Each row below holds a small network's activations on one input, seen along a few directions.
In each table, some parts of the input vary, and every possible input appears once, in random order.
Descriptions start from the smaller parts, as in this example, which fits no table here: one of 8 places around a ring, together with either a single point or one of 11 places around a ring or (one of 3 separate values, together with one of 4 places along a line).
Shared parts are said once, and a part with two or three values counts as separate values.

A family of inputs:
R1: [-25  -5   6 -50   3 -28 -45 -65 -13  58 -10  55  29]
R2: [  1 -27 -11 -17 -38  -8  17  -3 -40   1  -2 -31 -11]
R3: [-21 -12  12 -38   6  21 -45 -80  32  53 -21  51  17]
R4: [-15 -10   6   1  19 -34   1  31   1  -5  24   9   9]
R5: [  4  15   4  -9  19   3 -12  42 -23 -13  21   7  15]
R6: [ 30  16  -9  -2 -35  -4  -2  25 -27   5  21  -2  -1]
R7: [-23 -20   3   4  26 -23  26  27 -13  -4   5  11  22]
R8: [-34 -30  -7   2  26 -38  43   5  -5   1   9  -8  17]
R9: [ 19 -14   3  13 -35   5 -14 -19  13 -11  -5 -32 -35]
R10: [ 27  10  -5  25 -22   7 -24  -6  11  -4  -3 -14 -26]
R11: [ 37  34   9  17  -6  21  -5  11  19 -11  -7   0  -5]
R12: [ 30  14   9 -17  -6  -2  -2  35 -22 -10  15   9   2]
R13: [ 24  -5  -8  -7 -40 -10   5  12 -30   8  17 -21 -17]
R14: [-14  16   0  10  35  17  -6   7  29 -24  -2   9 -12]
R15: [  4  31   1  10  28  36 -19  17  12 -23  -6  -1  -1]
R16: [-37 -18  -4  11  27  -1  39 -14  38 -13 -17 -14   4]
R17: [ 12 -10  -8  19 -37  18  15 -29  -4   1 -22 -39 -15]
R18: [-19  14  -1  25  30  20  26   6  21 -10 -17  10   6]
Describe the family of inputs behind these rows.
Answer: one of 2 separate values, together with either a single point or one of 8 places along a line
Changing only the choice among 2 separate values turns R4 into R14. The same change can be made to R13. Which row results?
Answer: R9
Change only the choice among 2 separate values in R15. List by row number the other rows that result.
Answer: R5

A family of inputs:
R19: [ 39  40 -10  -5 -20 -13  -4  42 -54   9  39  21  15]
R20: [-10  10  11 -28  36   9 -27 -12  25  20  -4  45  25]
R21: [-24   2   5 -15  28   6  17 -27  18  19 -18  32  40]
R22: [ 22  24 -11  48  -7  45  35   0  25 -41 -18 -39 -36]
R23: [-37 -29  -3 -18   1 -16   3 -46  -4  20  -3  12   6]
R24: [ -3  -7 -15   5 -24   5  -9 -45   7  30 -28  -9   7]
R25: [-22 -26 -11 -13 -11  -9  -5 -46 -15  22 -17  -1  -1]
R26: [-11 -13  -9  41  13 -35  59  80 -15 -35  23 -36 -10]
R27: [-28 -16   0 -23  29  -4  17 -33   6  23  -3  29  27]
R28: [-17  13 -16  59  45  21  49  49  12 -48  -2 -38  -9]
R29: [ -8 -19  -4 -24  -2  -6 -49 -32 -10  24  -3  11 -14]
R30: [  4  -5   2  32  20 -37  17  89 -14 -43  28 -26 -15]
R31: [ 30  -2  20  -8 -40 -30   4  63 -21 -33  35 -38 -19]
R32: [-16  -7  14 -35  35  -1 -26 -18   9  20   2  42  13]
R33: [ -1  21  -5  50  50  18   9  59  13 -55   4 -27 -15]
R34: [ -4  23  14 -21  28  20 -26 -11  35  17 -17  50  33]
R35: [ 25  33 -21   4 -26 -15  38  30 -55  16  34  10  24]
R36: [ 16 -10   8   0 -47 -30  48  53 -22 -25  28 -49 -14]
R37: [ 44  -3   3  10 -71  25  27   4   2 -21   1 -47 -29]
R38: [ 59   4  16   3 -64  24 -19  16   3 -28   9 -35 -34]
R39: [ 38  31   0  39  -1  43  -9  11  26 -48 -12 -26 -41]
R40: [ 10   1   1  -5 -19   7 -54 -30  10  25 -22   4  -4]
R41: [ -8 -15 -13   0 -19  -3  -6 -44  -6  28 -26  -6   1]
R42: [-25 -13  15 -30  25 -12 -30 -25   0  18   4  33   2]
R43: [-25 -20  11 -30   7 -13 -40 -30  -2  17   2  24  -6]
R44: [-15  14  -6  -9  27  19  17 -27  35  25 -13  37  45]
R45: [  4  -7   2 -10 -13  -1 -50 -29  -4  24 -20   6 -10]
R46: [-37 -22   1 -18  20 -15  12 -41  -3  20  -2  21  15]
Changing only one part turns R27 into R32. The same change can be made to R25. Which row results?
Answer: R29
Describe the family of inputs behind these rows.
Answer: one of 2 separate values, together with either a single point or one of 5 places around a ring or one of 8 places along a line
Change only the choice among 2 separate values in R41. List by row number the other rows that result.
Answer: R45

A family of inputs:
R47: [ 12   5 -11 -12 -27  10 -21 -32 -13  27   0   6   1]
R48: [-17   9  -2 -11  23 -22   3 -20 -19  20  -7  34  20]
R49: [-33  -3   5  -9  41 -12 -10   0   3  -1   7  17   7]
R50: [ 48  10   3  15 -30 -16  11  83 -32 -35  33 -32 -15]
R51: [-23   4   4   3  40  10   5  11  26  -6  -1  12  20]
R52: [ -3  -5  -8 -22 -15  -8 -11 -43 -24  28  -2  18   5]
R53: [ 19   8  11  -2 -35  35 -10 -13  38  -2 -12 -23  -4]
R54: [-13 -18   6 -18  -2 -27  -4 -22 -11  24  -3  26   0]
R55: [ 20   5  -2 -11 -30  18 -16 -40   0   7  -1   3 -13]
R56: [ 11 -13 -16  42 -11  -2  57  52  -9 -41   2 -58 -13]
R57: [-21  -2  10  25  45  13  -3  24  42 -21 -16  -3  -8]
Describe the family of inputs behind these rows.
Answer: either one of 2 separate values or one of 9 places along a line

A family of inputs:
R58: [ -3 -29  -5  -7 -32 -21  23   0 -21   1   7 -27  -8]
R59: [-22 -13 -13  10   6 -15  44   6 -13  -3   3 -16   9]
R60: [-41 -24   1 -43  18   7 -34 -98  16  58 -36  50  29]
R61: [ -1  23   3  22  42   8   7  39  12 -25   9  11   3]
R62: [ 30  25   7  18  -3  23 -13  29  15 -24   5  -6 -12]
R63: [ -3   9   0   2  15 -21  22  39 -20  -6  22  10  15]
R64: [-27   1  13 -49  23  -4 -56 -68  16  59 -13  73  34]
R65: [ 16  -4   9 -16 -23 -26   0  33 -27  -2  25  -4   0]
R66: [ 12   3   0  24  -7  29   4  -1  24 -23 -19 -30 -27]
R67: [ 18 -11 -10  11 -40   5   2  -7  -8  -2  -7 -36 -24]
R68: [ 41  19   5  -3 -33   4 -27  20 -14 -11  16 -12 -19]
R69: [-19   2  -8  30  33  11  28   7  19 -22 -13 -14  -1]
Changing only one part turns R62 into R66. The same change can be made to R61. Which row results?
Answer: R69
Describe the family of inputs behind these rows.
Answer: one of 2 separate values, together with either a single point or one of 5 places around a ring

A family of inputs:
R70: [ 14   6   2  26 -15  38   4 -16  25 -19 -13 -26 -17]
R71: [-24  10   2  11  10 -38  33  59 -17 -10  37  11   2]
R72: [-13  -6  -7  -5  20 -15  37  32 -30  -7  20  -1  24]
R73: [ 23 -10  12 -25 -19 -36  -5  32 -43   8  27  16   0]
R74: [  2 -19  -5 -20 -24 -34  -6   8 -36  19  26 -10   6]
R75: [-53 -19 -17   1  20 -23  31 -21   4  11 -10 -11   5]
R76: [ 45  35   8  23   1  21  -4  42  -1 -46   6 -12 -30]
R77: [ 10  25  -1  29  37  -5   7  70   5 -28  16   6  -1]
R78: [-40   3  33 -51  71  -1 -53 -34  39  28  -7  84  42]
R79: [ -1 -28  -9 -21 -24 -25   4 -22 -19  26   8  -3   3]
R80: [ 33   9   3 -12 -49   1 -20  -2 -11   3   6 -17  -1]
R81: [ 48  18  17 -11 -48  -9 -35  29 -19  -6  21  -9 -19]
R82: [ 24  21  10  21 -17  36   5  12  12 -22   2 -19 -15]
R83: [ -2  -7  -3  25   1  40 -16 -31  29 -10 -27 -26 -33]
R84: [-20 -33   2 -28 -21 -24  11 -41 -18  30 -23   2   1]
R85: [ 29 -12  -7  -8 -38   8 -26 -22  -1   6  -9 -22  -5]
R86: [-11   0  -6  29  24  18  25   6  26 -23  -9 -10   4]
R87: [ -6  21   6  25  17  14  35  31  14 -25   1  -3  12]
R88: [  6 -23 -10  -4 -45  15 -28 -43  10  13 -22 -18 -36]
R89: [-13  27  -4 -36  32  25 -58 -89  14  65 -26  86  37]
R90: [-29 -14 -13  -2  13 -18  42  -1 -14  -6   5  -9  24]
R91: [-24  -5 -12  34  51  12  17   1  32  -7 -31  -9  -1]
Describe the family of inputs behind these rows.
Answer: either one of 2 separate values or (one of 4 places along a line, together with one of 5 places around a ring)
